These are the activations of a small network on made-up records, seen along a few directions, one row for each record.
Here are examples, each followed by its value of one field, RINUR.
The word none means that the record has no RINUR.
Other fields move the rows too, some of them a lot.
[ 18 -23  29  -3 -13  14 -24  11  12  -5  -9   3 -10   7   3] | seb
[  0  -1  16   9  -4  -3  11  22  21   4 -22  29  12  13  -6] | fizi
[ 20  -1   4   8 -11   0 -17  12   4  -9  -5 -20 -13 -28  17] | none
[-22 -21 -37   2  -7 -15 -53   7  18  10 -69  -8 -26  -3  14] | mus
[-17   5  -5 -38 -43 -38 -37  27  10  24 -13  -3  -4   4   8] | mubid
[-25  -9  35  25  24  -1  61  -5 -11 -40  40  10   7   5 -11] | tedu
[ -4  32 -10  19 -15 -41 -27  30  19   6 -35  -2  -3  19   2] | zes
[-15   2 -41 -23 -23 -28 -78  -1  35  20 -62 -37 -33   6  -4] | femum
[  1 -32   4  -4 -14  13  20 -21  12  -8 -12  -9  -5  17  -3] | seb
[ 18 -34 -11  -8   6  -9 -29  18  15  28 -24  18 -13   6   0] | seb
[-11 -14 -50 -13 -37 -46 -92  22   3  10 -81  11 -43 -11  12] | mus
[-43 -11 -28 -13 -19 -20 -44  34   8   3 -20  24 -23  -6  20] | tedu
[  6 -15   8  -1 -14  14 -23 -11  17  -2  14  -3  26 -15 -26] | fov
[ -7  10 -49 -21 -18 -55 -93  17  44   3 -79  -8 -23 -20 -32] | femum
[-12  -2   1 -16 -21 -22 -53   0 -18   9 -35   8 -46  15  -1] | mus
[ 11 -17   5  -6 -14  24  -1  21  10 -23  -5   7  28   7 -11] | fizi
[  0  21   5  17 -12 -10 -41  31  -6   2 -16 -23   8  18  11] | zes
[-14  12 -30   3 -23 -11  -4   5  10  -5 -17 -35   5  31   1] | zes
[  7   2 -52 -33   0 -35 -82  -8  28  -4 -53  -5  -7  -8   1] | femum
[ 10 -11  47  18  -1  27  16  12 -18  -6  12   7  23  17   6] | fizi
[-19  10  -6  38   9 -12 -10  -9   4   1   1  21  13 -12 -19] | foned
[ -8 -25 -23   7 -28  -5  -5 -18  36  21 -12 -10   8  -5  -4] | fov
[ -8   8  19  31   3  21 -16  -9  -8  -5  37   0   7   5  -7] | foned
[  6 -19 -10  -9  -1 -33   0  26   6  21   9 -14  19   0   4] | mubid
[-11 -25   6  15  25  -3  26  22  -4  -4  38   7 -16  20  15] | tedu
[-31   4 -15 -39 -32 -39 -57  30   1  35 -31   0  13 -15   2] | mubid
[ -9  -7 -34 -14 -52 -36 -78  11  29  44 -40  23 -14 -17   5] | fov
[ 17  15  30   7  25  13  37 -32  -6   1  40  11   4  -1  33] | none
[-19  -2 -34   9 -32 -17 -36  -9 -13   5   0  13  -5  -8 -12] | foned
[-15   9   7  -4   1  24  14 -17  19  21  10 -13  -9  -5  12] | none

Here are new rows. What is RINUR for each?
[ 14 -19  33  16  -4  22  31   4 -22 -24  17   1  34   9  -7] | fizi
[ 13  -9  15   1 -21  11 -22  -6  28   0  18  -3  10  -1 -13] | fov
[  4   0  30  -1   0  13  41   7  20 -16   6  23  13  28 -21] | fizi
[ 11 -27   8  -4 -15   6 -52  24  19   5 -34   8  -5 -10   6] | seb
[  5  -6   9 -10   6 -21  16  -3   4  -4  15  -2  39   2  32] | mubid
[ -7  21   1  -4  -2 -46 -66   1  14  15 -49  -8 -28  -3 -23] | femum
[ -5   3 -40 -27 -32 -32 -58  23  -3  16 -54   4 -29 -36  11] | none
[-10  26 -14  18  -5 -39 -25  25   4   2 -39  -6  13   7  -9] | zes
[  9 -10 -45  -4   4 -55 -86  12  -2  33 -54 -22 -23 -10 -11] | femum
[ 18 -20   4   4   7   3  12  22  -2  18   1  20   7  27   4] | fizi
[  5 -30 -29 -24 -47 -26 -48  12  10   6 -51  18 -21  -8  -2] | seb
[  9  10 -11 -13  -8  20  -3  31  11 -24   5 -17   8 -13  -3] | none
[-26   0  29   7  18   5  41   7  15 -37  34  13  -6  16 -10] | tedu
[-11 -13  32  15   0  24  43 -10 -16  12   2   1  20  29  10] | fizi
[ -1   3   4  14  26  22  29 -47 -14 -24  53  16  30  14  -3] | foned
[  7  11 -36 -14   0 -16 -25  32  18  10  -7 -14  -4  38 -13] | zes
[ 16   6 -30   1  -4 -21  -1  19   0  -3   9 -22   0  37 -14] | zes
[  1  17  12  12  16  10  50  -7  -2 -35  21   8  -2  -9 -18] | none
[ -7   7 -15  37  -6 -17   1 -11  16 -15   9  16   5  -5 -17] | foned
[ 13 -33  -2   1 -16  -2 -51  23  14  -2 -42   8   1 -19   5] | seb
